m =
129  136  144  129  125  139  135  134  134  117  137  135  119
129  131  135  129  127  132  131  131  130  123  132  131  124
132  129  121  132  122  120  139  134  133  133  126  130  125
125  111  117  133  129  129  146  126  136  131  137  106  112
124  116  121  124  133  114  117  135  140  126  131  151  104
Rows and columns are counted from 1.
(1, 1)	129
(1, 12)	135
(2, 6)	132
(2, 1)	129
(5, 4)	124
(2, 7)	131
(4, 11)	137
(2, 8)	131
(3, 1)	132
(3, 13)	125
(3, 10)	133
(5, 11)	131
(1, 10)	117
(2, 10)	123
(3, 7)	139
(1, 4)	129
(1, 8)	134
(5, 9)	140
(4, 5)	129

a =
[[135 128 139 125 114 149 137 117 118 139 129 138 130 136]
 [119 143 132 107 106 114 125 140 105 129 123 140 110 102]]
Rows and columns are counted from 1.
row 1 col 1: 135
row 2 col 5: 106
row 2 col 2: 143
row 1 col 7: 137
row 1 col 8: 117
row 2 col 10: 129
row 1 col 14: 136
row 2 col 12: 140
row 2 col 13: 110
row 1 col 3: 139

data =
[[144 132 133 129 123 142 126 145 126 157 119 139 143 110 130]
 [134 120 124 144 122 113 124 121 142 125 117 114 135 123 128]
 [123 116 128 121 126 136 125 125 116 113 143 130 119 151 133]
 [132 125 121 126 128 150 128 148 122 153 124 150 130 128 131]
 [132 151 141 116 129 130 125 130 122 133 140 127 141 114 138]
 [121 120 123 125 134 148 131 144 119 144 121 151 113 134 124]
 [107 129 127 109 141 124 133 127 110 107 134 132 111 140 123]
 [125 107 119 138 127 119 126 123 132 109 127 121 121 141 125]
 [133 149 136 127 128 106 128 112 137 111 138 107 135 121 132]]
Indices start at 1.
row 1 col 1 = 144
row 8 col 7 = 126
row 6 col 4 = 125
row 4 col 5 = 128
row 1 col 10 = 157
row 5 col 14 = 114
row 4 col 13 = 130
row 5 col 2 = 151
row 3 col 3 = 128
row 7 col 3 = 127
row 3 col 2 = 116
row 8 col 13 = 121
row 4 col 11 = 124
row 4 col 9 = 122
row 9 col 4 = 127
row 4 col 8 = 148
row 5 col 12 = 127
row 1 col 14 = 110
row 9 col 12 = 107
row 9 col 6 = 106
row 4 col 2 = 125
row 8 col 14 = 141
row 1 col 7 = 126
row 7 col 1 = 107
row 4 col 3 = 121
row 8 col 5 = 127
row 7 col 2 = 129
row 3 col 12 = 130
row 5 col 15 = 138
row 2 col 7 = 124
row 9 col 1 = 133
row 7 col 13 = 111
row 2 col 11 = 117
row 8 col 9 = 132
row 6 col 12 = 151
row 3 col 15 = 133

W =
[[128 131 108 127 128 130]
 [128 125 115 127 127 129]
 [128 128 101 126 127 131]
 [128 130 104 127 127 131]
 [128 128 116 127 128 129]
 [128 127 101 126 127 131]
 [128 125 111 127 127 129]
 [128 133 122 128 128 129]
 [128 128 129 128 128 128]
 [128 125 127 127 128 128]
 [128 129 117 128 127 129]
 [128 124 133 128 128 127]
 [128 126 107 126 127 130]
 [128 126 100 126 127 131]]
Indices start at 1.
row 1 col 1: 128
row 5 col 6: 129
row 1 col 5: 128
row 7 col 4: 127
row 9 col 5: 128
row 3 col 6: 131
row 11 col 2: 129
row 13 col 1: 128
row 8 col 2: 133
row 8 col 6: 129
row 13 col 3: 107
row 11 col 1: 128
row 3 col 2: 128
row 2 col 1: 128
row 3 col 1: 128
row 4 col 3: 104
row 12 col 2: 124
row 1 col 3: 108
row 6 col 6: 131
row 5 col 2: 128
row 2 col 4: 127
row 14 col 3: 100
row 2 col 2: 125
row 9 col 1: 128
row 13 col 5: 127
row 1 col 4: 127
row 12 col 3: 133
row 8 col 1: 128

B =
[[115 137 127 133 121 127 131 107 114 120 131 130 128 124 121 120]
 [142 118 133 124 136 124 126 145 141 135 124 124 125 133 134 138]
 [140 126 126 121 134 135 122 152 139 138 127 129 132 129 135 130]
 [140 122 127 121 134 133 123 152 139 136 126 129 131 131 137 133]
 [120 142 118 126 122 141 124 127 119 130 132 138 138 123 127 113]
 [117 142 119 128 121 141 125 121 116 127 132 138 136 122 126 113]
 [127 138 118 121 126 145 121 141 126 135 132 137 139 125 131 117]
 [117 132 130 135 123 122 134 103 117 119 129 127 125 126 121 124]
 [116 141 120 128 121 139 127 117 115 125 132 136 135 123 124 114]
 [142 120 130 123 135 127 125 148 141 135 125 124 128 133 135 137]
 [134 114 137 132 133 112 133 126 136 125 123 117 117 132 129 142]
 [142 120 129 122 135 129 124 150 141 136 125 126 129 132 136 136]
 [133 115 138 133 132 111 133 123 134 124 123 118 117 131 128 142]
 [120 141 120 125 124 143 125 129 120 129 133 139 138 124 127 113]
 [141 114 136 128 135 118 130 139 142 130 123 121 121 133 133 142]]
Indices start at 1.
(1, 1) -> 115
(4, 13) -> 131
(3, 16) -> 130
(3, 5) -> 134
(13, 3) -> 138
(6, 12) -> 138
(7, 6) -> 145
(13, 11) -> 123
(8, 14) -> 126
(11, 9) -> 136
(10, 16) -> 137
(10, 13) -> 128
(11, 7) -> 133
(8, 7) -> 134
(11, 2) -> 114
(2, 1) -> 142
(10, 10) -> 135
(15, 10) -> 130
(9, 12) -> 136
(2, 7) -> 126
(1, 2) -> 137
(1, 7) -> 131
(11, 3) -> 137
(5, 8) -> 127
(9, 16) -> 114
(15, 2) -> 114
(3, 8) -> 152
(11, 10) -> 125
(5, 13) -> 138
(1, 14) -> 124
(12, 2) -> 120
(9, 6) -> 139
(10, 9) -> 141
